These are the activations of a small neural network, seen along a few directions. Each row is one input.
In each table, some parts of the input vary, and every possible input appears once, in random order.
A made-up example of a description, with smaller parts first: one of 8 places around a ring, together with either a single point or one of 9 places along a line or (one of 3 separate values, together with one of 4 places along a line).
Shared parts are said once, and a part with two or three values counts as separate values.

Other details of the inputs shift rows strongly along two fixed directions, in all tables alike. That doesn't count.

Rows:
row 1: 1 2 16 -8 22 -37 21 21 20 -3 -11
row 2: -10 -8 40 17 28 -27 -5 13 19 -25 18
row 3: 1 5 1 13 0 7 -4 10 18 5 12
row 4: -10 -2 -16 1 -20 34 -13 5 -6 2 47
row 5: 1 -8 -2 -7 1 7 -10 15 6 9 4
row 6: 6 14 -5 -24 4 -37 29 -19 -34 10 -48
row 7: -5 -14 10 0 4 9 -18 2 10 -8 13
row 8: 2 -10 0 2 -1 9 -8 -9 -2 -5 0
row 9: -2 -7 -1 10 10 7 -9 9 12 4 9
row 10: -2 13 -1 10 -10 8 -4 -3 5 0 6
row 11: 1 9 -27 -4 -19 16 1 0 -14 15 7
row 12: 11 15 5 -7 -8 -16 6 0 16 7 -29
row 13: 7 -5 24 11 6 -2 -5 15 43 -7 17
row 14: 3 -12 3 5 3 9 -7 4 14 0 15
row 15: -19 0 -23 10 -4 15 9 8 -32 -6 43
row 16: -2 0 -4 -3 -11 16 -9 17 8 7 21
row 17: 6 -8 0 -10 2 1 0 3 9 11 -8
row 18: -11 -11 6 -1 23 -11 -5 12 -12 -14 20
row 19: 4 9 4 -9 -14 1 -2 6 8 4 -8
row 20: 11 -13 37 14 27 -22 -5 3 44 -11 -25
row 21: -5 1 9 22 -6 16 -11 1 20 -15 32
row 22: -4 0 -6 13 -10 19 -9 -19 -12 -10 10
row 23: -12 -15 -2 1 -2 23 -26 10 -5 -7 29
row 24: -6 -6 -23 1 -9 21 -14 6 -13 7 22
row 25: -6 9 -32 1 -38 41 -4 -21 -34 -1 34
row 26: -4 17 -27 -10 -14 -10 33 -21 -53 12 -20
row 27: 13 3 -26 -4 -7 6 19 -21 -22 22 -32
row 28: -12 -4 -28 1 5 12 13 1 -44 2 22
row 29: 4 2 -1 -1 -14 8 -2 -20 -8 -7 -7
row 30: 3 12 -10 -13 -23 10 6 -14 -10 7 -7
row 31: 5 0 22 -9 2 -12 -7 4 19 -4 -23
row 32: -5 -5 17 10 3 0 -25 9 23 -18 15
row 33: 8 6 8 -16 -7 -9 5 -17 1 3 -35
row 34: 13 6 -5 -25 22 -40 37 2 -14 16 -54
row 35: -4 4 3 9 -4 8 -13 -11 -2 -9 2
row 36: 15 5 -12 -18 1 -17 10 -15 -14 18 -60
row 37: -2 0 -10 -5 14 -11 18 -11 -40 4 -15
row 38: 12 -3 32 19 17 -15 2 15 55 -5 -3
row 39: -6 7 9 -7 8 -29 15 8 0 -6 -2
row 40: 2 -8 17 9 19 -8 -11 2 20 -5 -14
Description of these inputs: one of 5 places around a ring, together with either one of 2 separate values or one of 6 places around a ring.
Question: Changing only the place on the ring of 5 turns row 34 into row 1. The same change can be made to row 17. Which row results?
Answer: row 4
Question: A walk changes only the place on the ring of 6. It starts at row 23 and steps to row 7. List the rest of the walk in order.
Answer: row 8, row 20, row 40, row 36
Question: A walk changes only the place on the ring of 6. It starts at row 24 and steps to row 5. List the rest of the walk in order.
Answer: row 17, row 14, row 27, row 9
Question: Change only the choice among 2 separate values in row 28. List by row number the other rows that result.
Answer: row 34

Rows:
row 41: 2 2 15 7 8 -12 -8 -6 11 -5 -21
row 42: 15 -10 18 -10 18 -17 6 2 18 7 -34
row 43: 1 -4 10 12 13 -7 -3 -7 5 -5 -15
row 44: -17 -6 -4 6 -13 23 -30 -4 -10 -16 35
row 45: 9 13 -1 3 1 -17 20 -18 -9 5 -34
row 46: -5 2 -18 -9 5 -7 10 15 -17 15 7
row 47: 3 -11 36 5 15 -10 -30 23 55 -16 5
row 48: -2 11 -17 -10 0 -16 24 6 -24 10 -6
row 49: 15 14 31 -8 5 -36 12 7 44 1 -41
row 50: -3 -11 1 -6 -3 16 -19 6 2 -4 17
row 51: -9 -4 10 21 -1 19 -26 24 33 -9 42
row 52: 3 13 -16 -17 -19 -1 16 -23 -35 7 -21
row 53: 0 1 -19 -14 -21 21 0 0 -14 12 10
row 54: -21 -13 7 8 23 -4 -14 22 -6 -19 34
row 55: 4 19 -14 -4 -15 -4 15 -24 -27 8 -28
row 56: 9 19 -1 0 -8 -10 14 -7 4 10 -26
row 57: 1 -4 -15 -12 -6 6 9 -22 -37 7 -17
row 58: -9 -4 -16 -10 12 -3 0 11 -24 8 4
row 59: -5 -6 -7 19 -1 23 -12 14 14 1 34
row 60: -7 -8 6 -3 -3 8 -14 -4 -7 -10 12
row 61: 13 0 -3 -13 0 -6 18 -1 3 18 -24
row 62: 0 9 12 -3 -7 -11 -1 -6 9 -9 -7
row 63: -8 -2 18 5 22 -27 7 19 8 -16 8
row 64: 5 6 11 -8 -5 -8 8 3 12 0 -4
row 65: 12 6 27 13 17 -25 11 10 42 -2 -18
row 66: -2 4 -19 -4 -15 15 12 -9 -25 5 16
row 67: -9 -5 -1 15 -3 18 -5 6 8 -13 48
row 68: -1 -13 13 7 14 -4 -4 -5 8 -11 -1
row 69: -6 -3 -40 0 -22 39 1 -8 -31 12 31
row 70: -5 -13 25 21 14 7 -35 22 41 -15 25
row 71: 11 -7 -12 -7 3 2 6 -12 -8 11 -26
row 72: -9 -8 -34 12 -12 40 -18 -8 -31 4 30
row 73: 8 6 -1 -10 -3 -13 23 -18 -18 4 -26
row 74: 7 3 7 1 6 -15 16 -12 2 -4 -17
row 75: 0 5 -11 -6 -19 15 -9 6 5 7 7
Question: Changing only one part turns row 54 into row 46. The same change can be made to row 44. Which row results?
Answer: row 75
Question: Describe the family of inputs behind these rows.
Answer: one of 5 places around a ring, together with either a single point or one of 6 places around a ring
Question: A walk changes only the place on the ring of 6. It starts at row 71 and steps to row 42. List the rest of the walk in order.
Answer: row 50, row 47, row 70, row 72
Question: Change only the place on the ring of 5 in row 70. List by row number the other rows that result.
Answer: row 41, row 51, row 55, row 56
Question: List by row number the other rows that have the place on the ring of 5 in common with row 45.
Answer: row 52, row 55, row 62, row 63, row 73, row 74

Rows:
row 76: 17 -2 -1 -16 7 -14 9 -6 3 18 -50
row 77: 16 5 18 -8 5 -21 11 12 36 11 -30
row 78: 4 -1 6 12 -2 9 -8 -2 19 0 3
row 79: -3 8 -54 -7 -20 25 17 -18 -60 22 3
row 80: -8 -11 9 6 16 -5 -4 3 -5 -11 10
row 81: -3 2 2 0 4 -5 5 16 8 0 17
row 82: -3 -8 11 7 7 2 -11 -6 3 -13 3
row 83: 21 19 -4 -18 -15 -16 24 -19 0 22 -57
row 84: -7 -11 -10 -2 8 5 -4 4 -15 1 10
row 85: 12 3 -14 -14 -10 3 5 -24 -21 15 -40
row 86: -5 -2 5 14 13 -4 4 5 2 -8 12
row 87: -7 -3 4 -5 8 -8 -3 16 3 -4 14
row 88: 4 -4 0 8 2 8 -5 9 19 6 6
row 89: -22 0 -28 0 -16 24 -7 -5 -48 -8 45
row 90: -5 3 8 6 4 -8 6 7 4 -9 16
row 91: -5 0 13 2 -1 -4 -10 -1 6 -14 7
row 92: -2 -4 5 -5 -1 3 -11 14 14 -1 9
row 93: -2 5 10 8 -5 -1 -1 -2 12 -11 11
row 94: -1 1 11 -2 -6 3 -15 3 12 -6 4
row 95: -1 -1 8 16 3 4 -3 -5 10 -9 7
Question: Describe the family of inputs behind these rows.
Answer: one of 4 separate values, together with one of 5 places around a ring
Question: Changing only the place on the ring of 5 turns row 82 into row 84. The same change can be made to row 93. Which row results?
Answer: row 81
Question: Change only the choice among 4 separate values in row 89. List by row number the other rows that result.
Answer: row 80, row 86, row 90

Rows:
row 96: 0 -1 -28 -11 -11 18 10 -3 -25 16 1
row 97: 13 13 -9 -3 0 -17 14 -12 -2 16 -46
row 98: -6 -4 2 17 2 16 -6 8 6 -6 27
row 99: 6 -4 3 -4 9 -11 -3 11 22 3 -11
row 100: -22 -11 -4 7 10 12 -16 2 -30 -23 42
row 101: 20 0 29 -10 14 -28 12 -9 21 9 -54
row 102: 8 -1 -4 -6 -1 -6 -1 -18 -5 3 -33
row 103: 6 4 -25 -18 -13 10 14 -8 -27 24 -11
row 104: 5 -4 22 9 12 -16 3 6 35 -14 3
row 105: -9 -7 3 2 -2 16 -20 20 12 -2 36
row 106: -15 2 -5 8 -19 22 -18 6 1 -17 46
row 107: -16 -13 1 2 16 -4 -6 25 -9 -11 37
row 108: -5 -2 3 9 -3 3 -10 3 14 -14 23
row 109: -9 10 -20 8 -18 22 -11 -1 -17 2 17
row 110: -3 -8 -22 -1 -4 17 -3 2 -11 4 20
row 111: 1 -8 36 8 13 -13 -22 11 42 -17 -6
row 112: 3 -15 35 11 18 -6 -12 8 37 -15 1
row 113: -6 -5 7 1 2 4 -18 22 24 -7 21
row 114: 2 1 36 13 15 -14 -12 21 43 -6 3
row 115: -12 8 -23 -2 1 -4 17 -8 -47 8 -3
row 116: 0 6 -22 -5 -19 16 15 -16 -27 4 5
row 117: -13 6 -18 -7 -2 -7 16 -9 -41 -5 12
row 118: 19 4 29 -13 9 -29 6 -8 22 9 -60
row 119: -1 -13 10 11 9 6 -14 -3 12 -13 10
row 120: 12 9 3 -2 1 -9 15 -6 -1 17 -27
row 121: 11 11 -6 -14 -12 -8 23 -16 -12 14 -26
row 122: 10 9 -14 1 0 -6 17 -14 -11 14 -30
row 123: -1 13 -20 -11 -27 14 7 -14 -27 8 3
Question: Describe the family of inputs behind these rows.
Answer: one of 4 separate values, together with either a single point or one of 6 places around a ring
Question: Changing only the choice among 4 separate values turns row 102 into row 97. The same change can be made to row 112. Which row results?
Answer: row 98
Question: List by row number the other rows that have the choice among 4 separate values in common with row 96.
Answer: row 99, row 103, row 105, row 107, row 110, row 113
Question: Change only the place on the ring of 6 in row 106. List by row number the other rows that result.
Answer: row 104, row 108, row 116, row 121, row 123
